A small network was trained on invented records. Each row is its activation on one of them, seen along a few directions.
After each row come some of the record's fields: DEGE, FUZOS, NUGU, DALO, ZUB, NIKI, BES, DOR.
Not every record has every field; a missing one is written missing.
The largest differences between rows may come from other fields.
(in the rows, 500 means zero)
Random noise pushes rows far along 13 fixed directions. That doesn't count. These rows show it; they differ only by the noise:
[444 408 610 481 449 489 653 500 414 531 505 426 475 490 543 594 492 546
 492 497 482 543 523 656 455 486]
[508 607 474 723 651 525 480 579 566 367 490 381 413 344 420 413 474 456
 430 686 503 436 418 391 537 595]
[345 560 358 498 476 557 510 588 420 454 543 561 535 517 334 319 411 378
 640 408 424 490 452 651 405 393]
[531 447 366 467 466 552 430 428 690 542 310 525 627 789 350 443 620 487
 452 490 459 685 447 592 506 407]
[672 517 546 313 694 501 454 639 551 652 595 546 562 587 547 579 801 674
 523 354 474 433 453 472 361 353]
[669 486 520 443 580 555 246 559 706 488 386 524 634 716 485 460 633 686
 445 396 471 643 490 450 541 391]
[510 498 574 458 238 407 562 608 462 508 476 487 528 564 480 465 591 667
 547 642 457 721 447 686 418 416]
[582 268 657 476 703 637 519 552 484 544 475 673 453 658 654 653 584 486
 458 437 558 320 552 391 435 524]
[580 553 674 228 693 547 580 689 410 338 511 334 730 551 555 453 547 754
 406 239 474 417 567 567 442 369]
[346 541 385 563 449 486 439 469 416 700 573 560 399 411 439 487 561 473
 658 464 400 602 441 632 391 379]
[623 470 570 560 533 554 405 680 712 404 500 575 566 743 389 468 576 412
 552 472 494 664 436 546 378 448]
[370 644 617 547 600 543 544 487 609 628 398 601 602 384 529 841 585 406
 586 451 373 522 432 787 260 406]
[562 335 662 331 244 404 714 603 382 538 514 588 584 639 566 547 591 596
 579 656 631 352 610 525 409 463]
[574 408 486 571 304 391 685 590 533 534 616 455 365 532 427 508 564 460
 551 684 529 603 409 638 460 556]
[627 306 634 561 485 519 716 591 673 464 538 550 433 607 514 728 459 349
 494 576 544 437 441 663 473 630]

[586 470 694 558 553 461 336 390 635 777 474 496 467 355 592 798 560 667
 557 564 404 548 401 539 531 419] -> {DEGE: missing, FUZOS: missing, NUGU: navug, DALO: bukov, ZUB: tofem, NIKI: gifus, BES: koso, DOR: tugib}
[383 565 814 533 568 489 602 529 402 531 570 386 561 280 497 608 477 468
 612 649 573 306 647 412 406 454] -> {DEGE: missing, FUZOS: missing, NUGU: navug, DALO: bukov, ZUB: tured, NIKI: missing, BES: missing, DOR: missing}
[377 402 486 591 418 485 503 424 277 591 634 399 317 449 562 480 504 497
 566 312 467 744 542 625 413 473] -> {DEGE: dov, FUZOS: vomuk, NUGU: nar, DALO: missing, ZUB: tured, NIKI: missing, BES: missing, DOR: missing}
[621 472 392 444 536 594 403 448 628 375 342 527 646 613 546 504 501 589
 356 303 531 548 585 543 691 555] -> {DEGE: bapiz, FUZOS: kuped, NUGU: navug, DALO: bukov, ZUB: tured, NIKI: missing, BES: missing, DOR: missing}
[482 457 402 645 399 551 581 540 437 215 395 571 412 508 643 511 362 423
 370 411 504 683 486 705 510 688] -> {DEGE: dov, FUZOS: vomuk, NUGU: nar, DALO: missing, ZUB: tofem, NIKI: diviv, BES: dob, DOR: missing}
[563 493 586 288 605 452 581 502 542 531 580 317 603 659 462 486 657 569
 425 316 512 631 591 487 408 407] -> {DEGE: missing, FUZOS: missing, NUGU: noras, DALO: missing, ZUB: tofem, NIKI: gifus, BES: koso, DOR: missing}
[480 559 712 474 255 335 435 554 625 461 618 273 562 326 443 576 263 650
 602 669 494 454 545 547 579 480] -> {DEGE: missing, FUZOS: missing, NUGU: nar, DALO: missing, ZUB: tofem, NIKI: diviv, BES: dob, DOR: missing}
[595 433 471 532 614 501 666 578 395 374 617 450 495 483 520 485 597 366
 492 315 689 362 656 410 448 582] -> {DEGE: missing, FUZOS: missing, NUGU: noras, DALO: missing, ZUB: tured, NIKI: missing, BES: missing, DOR: missing}
[473 600 450 354 696 539 711 572 421 497 652 545 512 451 548 557 573 394
 490 240 494 443 533 643 384 494] -> {DEGE: missing, FUZOS: missing, NUGU: navug, DALO: bukov, ZUB: tofem, NIKI: gifus, BES: dob, DOR: missing}
[390 500 667 527 545 569 556 554 532 272 388 387 533 571 458 429 395 474
 330 740 479 485 504 423 484 572] -> {DEGE: missing, FUZOS: missing, NUGU: nar, DALO: missing, ZUB: tofem, NIKI: gifus, BES: dob, DOR: missing}
[743 484 558 636 525 447 505 615 751 350 559 388 355 491 504 563 491 551
 374 649 537 630 375 487 612 688] -> {DEGE: missing, FUZOS: missing, NUGU: noras, DALO: missing, ZUB: tofem, NIKI: diviv, BES: dob, DOR: missing}
[357 511 328 549 555 538 613 415 349 517 399 520 434 458 469 436 528 436
 436 570 481 489 455 518 483 528] -> {DEGE: missing, FUZOS: missing, NUGU: noras, DALO: missing, ZUB: tofem, NIKI: tetun, BES: koso, DOR: missing}
[501 333 505 365 582 590 674 438 404 633 457 551 461 482 645 670 539 609
 445 435 439 357 441 627 541 514] -> {DEGE: dov, FUZOS: vomuk, NUGU: missing, DALO: missing, ZUB: missing, NIKI: missing, BES: missing, DOR: missing}
[554 464 608 418 702 647 486 729 369 416 533 654 390 500 650 473 544 683
 444 485 392 398 349 445 460 494] -> {DEGE: missing, FUZOS: missing, NUGU: missing, DALO: missing, ZUB: missing, NIKI: missing, BES: missing, DOR: missing}
[435 522 700 348 415 423 479 562 402 669 622 587 553 464 550 586 592 591
 701 560 528 330 582 397 344 353] -> {DEGE: missing, FUZOS: missing, NUGU: missing, DALO: missing, ZUB: missing, NIKI: missing, BES: missing, DOR: missing}
[683 595 307 590 377 338 440 569 707 536 671 456 347 415 491 569 616 541
 507 422 429 816 320 720 510 539] -> {DEGE: missing, FUZOS: missing, NUGU: nar, DALO: missing, ZUB: tofem, NIKI: gifus, BES: dob, DOR: missing}
[465 693 302 409 523 470 249 408 596 654 486 473 544 406 413 340 503 673
 536 457 362 596 457 477 655 342] -> {DEGE: missing, FUZOS: missing, NUGU: navug, DALO: subov, ZUB: tofem, NIKI: gifus, BES: koso, DOR: missing}
[563 706 372 472 537 487 424 633 439 461 515 624 545 434 553 360 686 544
 506 380 536 593 520 471 429 454] -> {DEGE: missing, FUZOS: missing, NUGU: navug, DALO: subov, ZUB: tofem, NIKI: gifus, BES: koso, DOR: tugib}
[509 353 617 675 495 494 295 423 513 620 574 503 346 560 564 611 597 496
 532 437 532 727 548 383 428 496] -> {DEGE: missing, FUZOS: missing, NUGU: noras, DALO: missing, ZUB: tured, NIKI: missing, BES: missing, DOR: missing}
[465 395 616 635 527 575 506 540 417 405 441 520 311 432 641 583 460 572
 352 682 446 483 405 461 507 631] -> {DEGE: missing, FUZOS: missing, NUGU: nar, DALO: missing, ZUB: tured, NIKI: missing, BES: missing, DOR: missing}
[500 625 513 543 397 445 407 462 530 585 447 676 598 376 587 601 468 535
 614 489 492 536 546 559 496 448] -> {DEGE: bapiz, FUZOS: kuped, NUGU: navug, DALO: bukov, ZUB: tofem, NIKI: gifus, BES: koso, DOR: missing}
[507 502 502 461 523 468 559 513 540 412 633 278 435 458 452 454 371 539
 457 379 462 560 473 579 615 547] -> {DEGE: missing, FUZOS: missing, NUGU: missing, DALO: missing, ZUB: missing, NIKI: missing, BES: missing, DOR: missing}
[378 452 370 564 449 490 601 337 379 505 357 435 389 523 491 456 454 466
 378 568 423 607 389 583 506 558] -> {DEGE: missing, FUZOS: missing, NUGU: nar, DALO: missing, ZUB: tofem, NIKI: tetun, BES: koso, DOR: tugib}
[688 537 272 582 443 481 420 653 584 287 482 573 467 647 400 277 667 487
 432 574 588 575 425 376 515 594] -> {DEGE: missing, FUZOS: missing, NUGU: noras, DALO: missing, ZUB: tured, NIKI: missing, BES: missing, DOR: missing}
[531 626 442 435 511 482 588 744 492 530 654 593 403 439 434 444 664 551
 570 710 392 401 255 534 353 508] -> {DEGE: bapiz, FUZOS: kuped, NUGU: missing, DALO: missing, ZUB: missing, NIKI: missing, BES: missing, DOR: missing}
[372 340 573 432 481 551 802 394 560 563 395 340 494 593 359 668 490 399
 417 707 428 395 407 686 444 537] -> {DEGE: missing, FUZOS: missing, NUGU: nar, DALO: missing, ZUB: tured, NIKI: missing, BES: missing, DOR: missing}
[543 392 497 248 306 438 766 497 368 625 567 512 467 507 548 564 521 690
 490 553 468 421 433 709 571 481] -> {DEGE: missing, FUZOS: missing, NUGU: navug, DALO: bukov, ZUB: tured, NIKI: missing, BES: missing, DOR: missing}
[317 636 440 493 632 522 467 514 266 567 587 476 473 432 459 342 655 467
 597 417 483 484 540 367 307 380] -> {DEGE: missing, FUZOS: missing, NUGU: missing, DALO: missing, ZUB: missing, NIKI: missing, BES: missing, DOR: missing}
[361 437 502 487 380 513 629 410 293 523 281 650 387 534 666 513 581 616
 324 848 509 419 487 415 495 591] -> {DEGE: missing, FUZOS: missing, NUGU: nar, DALO: missing, ZUB: tofem, NIKI: tetun, BES: dob, DOR: missing}
[391 610 639 494 552 549 545 587 481 407 453 456 533 336 435 539 397 569
 498 716 418 280 403 515 461 512] -> {DEGE: missing, FUZOS: missing, NUGU: noras, DALO: missing, ZUB: tured, NIKI: missing, BES: missing, DOR: missing}
[568 483 402 396 421 429 451 403 453 448 409 440 611 606 551 380 506 594
 419 334 564 577 654 455 637 479] -> {DEGE: missing, FUZOS: missing, NUGU: navug, DALO: subov, ZUB: tofem, NIKI: gifus, BES: koso, DOR: tugib}
[509 459 532 510 455 470 503 475 493 481 516 547 490 480 648 598 463 509
 488 334 566 529 622 549 518 541] -> {DEGE: missing, FUZOS: missing, NUGU: nar, DALO: missing, ZUB: tofem, NIKI: tetun, BES: dob, DOR: missing}
[380 350 544 473 544 552 573 300 474 684 552 552 427 569 576 666 333 353
 519 265 410 609 501 676 486 453] -> {DEGE: missing, FUZOS: missing, NUGU: navug, DALO: subov, ZUB: tofem, NIKI: gifus, BES: koso, DOR: missing}
[607 326 414 608 410 499 486 548 644 630 539 817 319 659 477 570 527 330
 588 709 524 428 328 458 464 568] -> {DEGE: missing, FUZOS: missing, NUGU: nar, DALO: missing, ZUB: tofem, NIKI: tetun, BES: koso, DOR: missing}
[546 759 428 583 616 520 453 744 547 204 558 596 575 311 489 402 405 408
 554 401 537 385 487 505 449 553] -> {DEGE: missing, FUZOS: missing, NUGU: noras, DALO: missing, ZUB: tofem, NIKI: diviv, BES: dob, DOR: missing}
[460 419 516 485 364 503 514 547 464 530 577 548 450 570 450 435 449 476
 639 518 496 524 499 549 484 476] -> {DEGE: missing, FUZOS: missing, NUGU: missing, DALO: missing, ZUB: missing, NIKI: missing, BES: missing, DOR: missing}

Here are new rows. What are their fields?
[688 681 506 580 627 436 434 718 421 445 689 548 446 319 589 474 651 556
 555 376 520 503 436 418 372 516] -> {DEGE: bapiz, FUZOS: kuped, NUGU: navug, DALO: bukov, ZUB: tofem, NIKI: gifus, BES: koso, DOR: tugib}
[394 612 291 698 485 552 384 481 464 480 458 595 437 424 478 441 530 383
 588 339 432 742 455 624 447 474] -> {DEGE: missing, FUZOS: missing, NUGU: missing, DALO: missing, ZUB: missing, NIKI: missing, BES: missing, DOR: missing}
[633 499 383 500 325 446 319 525 512 517 442 735 462 481 707 587 610 687
 499 366 490 622 470 586 532 493] -> {DEGE: missing, FUZOS: missing, NUGU: nar, DALO: missing, ZUB: tured, NIKI: missing, BES: missing, DOR: missing}
[352 372 431 420 354 539 553 431 407 528 492 511 446 567 384 381 353 504
 551 558 455 440 476 585 574 483] -> {DEGE: missing, FUZOS: missing, NUGU: noras, DALO: missing, ZUB: tured, NIKI: missing, BES: missing, DOR: missing}
[436 648 377 487 429 411 522 460 422 500 521 475 602 429 479 469 555 431
 579 445 583 427 592 487 377 458] -> {DEGE: dov, FUZOS: vomuk, NUGU: nar, DALO: missing, ZUB: tofem, NIKI: diviv, BES: dob, DOR: missing}
[458 622 536 503 555 462 461 458 584 490 568 347 555 263 375 516 239 485
 572 532 429 292 428 521 614 481] -> {DEGE: missing, FUZOS: missing, NUGU: navug, DALO: bukov, ZUB: tofem, NIKI: gifus, BES: koso, DOR: tugib}
[626 493 528 546 468 415 529 531 650 448 549 361 510 459 433 509 536 477
 492 628 625 364 557 372 570 570] -> {DEGE: missing, FUZOS: missing, NUGU: nar, DALO: missing, ZUB: tured, NIKI: missing, BES: missing, DOR: missing}
[458 539 161 451 514 470 726 394 460 576 555 542 434 357 466 528 488 348
 517 392 511 276 436 627 585 564] -> {DEGE: missing, FUZOS: missing, NUGU: missing, DALO: missing, ZUB: missing, NIKI: missing, BES: missing, DOR: missing}
[643 539 545 390 503 472 504 626 481 324 481 424 625 578 587 451 522 652
 389 277 520 640 497 597 524 472] -> {DEGE: missing, FUZOS: missing, NUGU: nar, DALO: missing, ZUB: tofem, NIKI: tetun, BES: koso, DOR: tugib}
[548 705 581 480 609 491 525 763 469 376 672 573 555 281 525 482 383 452
 620 430 485 344 433 552 430 479] -> {DEGE: missing, FUZOS: missing, NUGU: navug, DALO: subov, ZUB: tofem, NIKI: gifus, BES: koso, DOR: tugib}
[541 426 493 546 350 467 376 455 619 631 482 556 417 555 474 587 561 604
 519 610 426 665 366 571 517 480] -> {DEGE: missing, FUZOS: missing, NUGU: noras, DALO: missing, ZUB: tured, NIKI: missing, BES: missing, DOR: missing}
[419 714 419 523 573 489 484 461 418 480 404 486 579 373 508 529 648 541
 465 419 464 548 475 550 368 438] -> {DEGE: missing, FUZOS: missing, NUGU: noras, DALO: missing, ZUB: tured, NIKI: missing, BES: missing, DOR: missing}
[492 574 435 520 614 516 558 481 508 477 464 339 440 456 418 482 611 577
 362 570 420 565 355 532 487 527] -> {DEGE: missing, FUZOS: missing, NUGU: noras, DALO: missing, ZUB: tured, NIKI: missing, BES: missing, DOR: missing}
[421 604 548 429 377 388 523 460 494 581 458 472 582 433 525 581 580 597
 527 590 509 480 550 534 417 436] -> {DEGE: missing, FUZOS: missing, NUGU: nar, DALO: missing, ZUB: tofem, NIKI: tetun, BES: dob, DOR: missing}
[627 412 457 565 426 421 531 395 696 500 498 195 494 522 383 474 494 559
 417 644 564 566 493 436 717 592] -> {DEGE: dov, FUZOS: vomuk, NUGU: missing, DALO: missing, ZUB: missing, NIKI: missing, BES: missing, DOR: missing}
[618 416 575 523 430 468 370 644 488 411 675 352 493 591 431 349 546 592
 595 293 569 741 622 473 502 436] -> {DEGE: missing, FUZOS: missing, NUGU: noras, DALO: missing, ZUB: tured, NIKI: missing, BES: missing, DOR: missing}
[461 610 501 552 266 435 322 557 520 311 488 453 640 412 484 367 294 588
 592 404 508 632 589 555 604 457] -> {DEGE: missing, FUZOS: missing, NUGU: missing, DALO: missing, ZUB: missing, NIKI: missing, BES: missing, DOR: missing}
[510 512 506 545 335 470 448 596 477 501 458 607 424 610 509 510 703 561
 513 639 446 714 391 554 321 464] -> {DEGE: missing, FUZOS: missing, NUGU: nar, DALO: missing, ZUB: tured, NIKI: missing, BES: missing, DOR: missing}
